Each row below is a small network's average activation on inputs in which a field has the value named, seen along a few directions.
Related values have similar rows: they may be neighbours, one step apart, or belong to one group.
(in the rows, 500 means zero)
Random noise pushes rows far along 18 fixed directions. That doesn't count. These rows show it; they differ only by the noise:
568	421	537	462	476	400	736	422	311	594	731	366	717	333	405	642	708	541	774	728	361	668	709	513	640	440	486	95	653	356	598
319	647	470	300	373	629	612	489	712	380	370	525	662	636	473	467	523	607	504	499	482	443	648	429	473	245	506	585	469	533	397
670	450	549	528	563	331	368	337	365	569	565	326	557	576	742	422	546	472	397	408	472	383	565	511	379	512	607	663	598	416	605
658	498	521	597	434	680	634	430	653	198	381	577	563	668	531	461	497	492	486	574	456	662	633	816	647	350	337	412	533	351	390
611	559	586	578	517	409	648	201	217	516	517	530	751	615	775	583	442	509	806	440	295	809	554	460	488	396	608	335	516	281	739
399	495	253	539	482	372	768	679	582	320	344	615	61	578	524	528	518	674	645	629	547	629	512	515	565	477	652	448	348	383	606
734	623	574	701	250	133	593	417	425	365	468	552	465	716	520	489	315	261	521	595	354	877	710	427	742	542	468	606	537	429	756
716	248	499	579	671	395	453	304	489	396	481	656	311	602	537	312	652	606	529	265	667	245	512	505	671	703	409	461	561	446	474
553	399	669	619	583	527	616	272	446	579	392	711	715	570	452	479	415	567	711	444	637	541	515	299	602	677	610	531	266	562	483
499	369	548	471	373	512	621	557	370	541	458	414	499	489	472	540	505	448	548	583	477	689	491	490	543	477	708	429	490	465	459
500	250	523	531	502	781	529	519	711	205	412	497	582	581	412	529	428	395	528	633	648	503	566	692	501	511	628	530	454	490	215
775	275	321	552	462	535	397	786	481	470	750	414	593	633	562	583	397	352	425	616	569	545	556	553	325	485	42	575	601	574	523
779	588	553	405	290	701	465	491	416	566	662	526	692	512	688	545	382	590	568	445	566	392	705	442	424	416	579	529	241	251	617
364	503	819	808	489	318	301	396	311	555	623	471	568	329	336	547	561	195	494	446	542	411	625	420	561	596	370	607	681	504	571
601	477	438	399	418	573	537	423	393	293	547	684	428	545	415	397	384	564	557	187	571	309	401	314	525	477	638	510	611	450	532
256	656	589	787	601	570	553	544	434	595	239	595	230	478	474	379	497	558	448	533	513	731	335	639	562	599	292	491	368	592	519
688	489	461	457	170	686	500	575	445	445	403	459	593	426	554	711	376	341	529	437	248	773	383	559	521	449	707	417	432	411	456
582	716	746	557	346	374	410	555	403	685	695	500	702	333	369	536	656	335	512	418	333	524	532	214	450	466	729	521	495	351	542
560	425	567	519	476	645	512	350	366	580	260	387	579	670	689	367	610	558	470	306	384	530	395	424	343	515	768	723	405	518	334
243	805	460	414	286	802	729	460	400	276	516	583	431	482	335	443	324	597	761	593	419	731	653	551	680	378	271	166	547	450	625


Field P:
p4: 581	397	364	290	504	318	799	530	199	663	729	359	593	580	374	449	587	578	583	580	423	567	462	164	454	417	703	462	745	601	551
p2: 552	388	609	537	451	687	425	452	309	553	600	611	636	420	570	651	296	463	605	461	638	470	543	541	516	494	408	433	344	411	618
p9: 323	602	642	657	889	317	360	554	668	608	406	669	501	461	596	517	747	503	388	348	459	396	174	498	205	384	607	651	471	443	347
p5: 560	762	396	495	574	472	382	622	469	407	878	574	602	539	506	574	210	255	643	556	347	737	334	286	298	524	573	414	595	432	699
p3: 291	458	446	387	643	654	520	353	626	350	237	654	248	666	616	386	501	636	767	405	480	596	361	489	517	718	700	381	275	549	315
p1: 274	487	411	215	256	707	351	669	389	668	537	365	576	432	632	672	248	452	556	472	527	528	466	363	334	431	487	483	392	624	576
p7: 716	724	527	486	422	404	679	579	587	380	654	712	426	408	293	484	475	584	557	575	507	503	537	506	654	433	653	368	427	274	548
p6: 809	457	431	367	489	488	260	362	613	370	406	404	336	678	559	277	270	381	231	336	400	543	327	622	634	784	684	576	563	596	423
p8: 541	227	535	753	530	527	423	682	354	568	704	730	355	271	400	780	617	393	683	396	747	218	511	400	531	578	396	501	385	332	501
The values of P form 3 separate groups.
- List the group mates of p7, in the order listed. => p9, p3
- List the group mates of p2, in the order listed. => p1, p6

Field Y:
y4: 308	516	583	646	689	528	534	515	511	471	438	662	466	501	555	508	392	559	437	526	683	569	419	731	516	355	213	394	546	485	583
y7: 518	454	407	609	634	497	410	624	436	434	644	482	319	467	388	428	618	417	495	419	442	444	326	407	364	619	542	514	644	500	455
y2: 380	416	600	417	543	348	755	437	217	431	519	544	529	709	569	354	433	593	531	422	652	566	477	410	441	162	681	509	724	386	634
y8: 654	652	434	595	540	362	507	469	470	583	532	698	619	402	530	699	407	541	595	378	359	540	348	384	490	527	405	486	416	489	669
y3: 494	348	466	460	699	605	647	520	521	542	540	674	734	479	509	626	687	659	675	432	519	424	369	451	363	317	453	358	492	440	368
y5: 431	500	496	530	425	560	385	671	474	534	597	519	516	359	345	620	457	365	475	474	506	423	431	414	400	514	395	564	530	597	442
y6: 376	749	243	543	588	563	670	149	356	395	378	498	466	567	748	525	439	795	767	424	320	490	617	554	488	475	241	447	504	505	788
y9: 351	479	395	434	644	775	463	521	670	456	468	470	758	555	589	590	576	531	733	508	367	592	429	490	226	467	451	400	419	559	334
y1: 593	490	594	695	362	690	515	622	402	512	517	413	542	466	553	605	600	382	489	577	433	623	580	672	461	381	427	518	457	321	419
The values of Y form 3 separate groups.
- List the group mates of y9, in the order listed. => y4, y2
- List the group mates of y5, in the order listed. => y8, y3
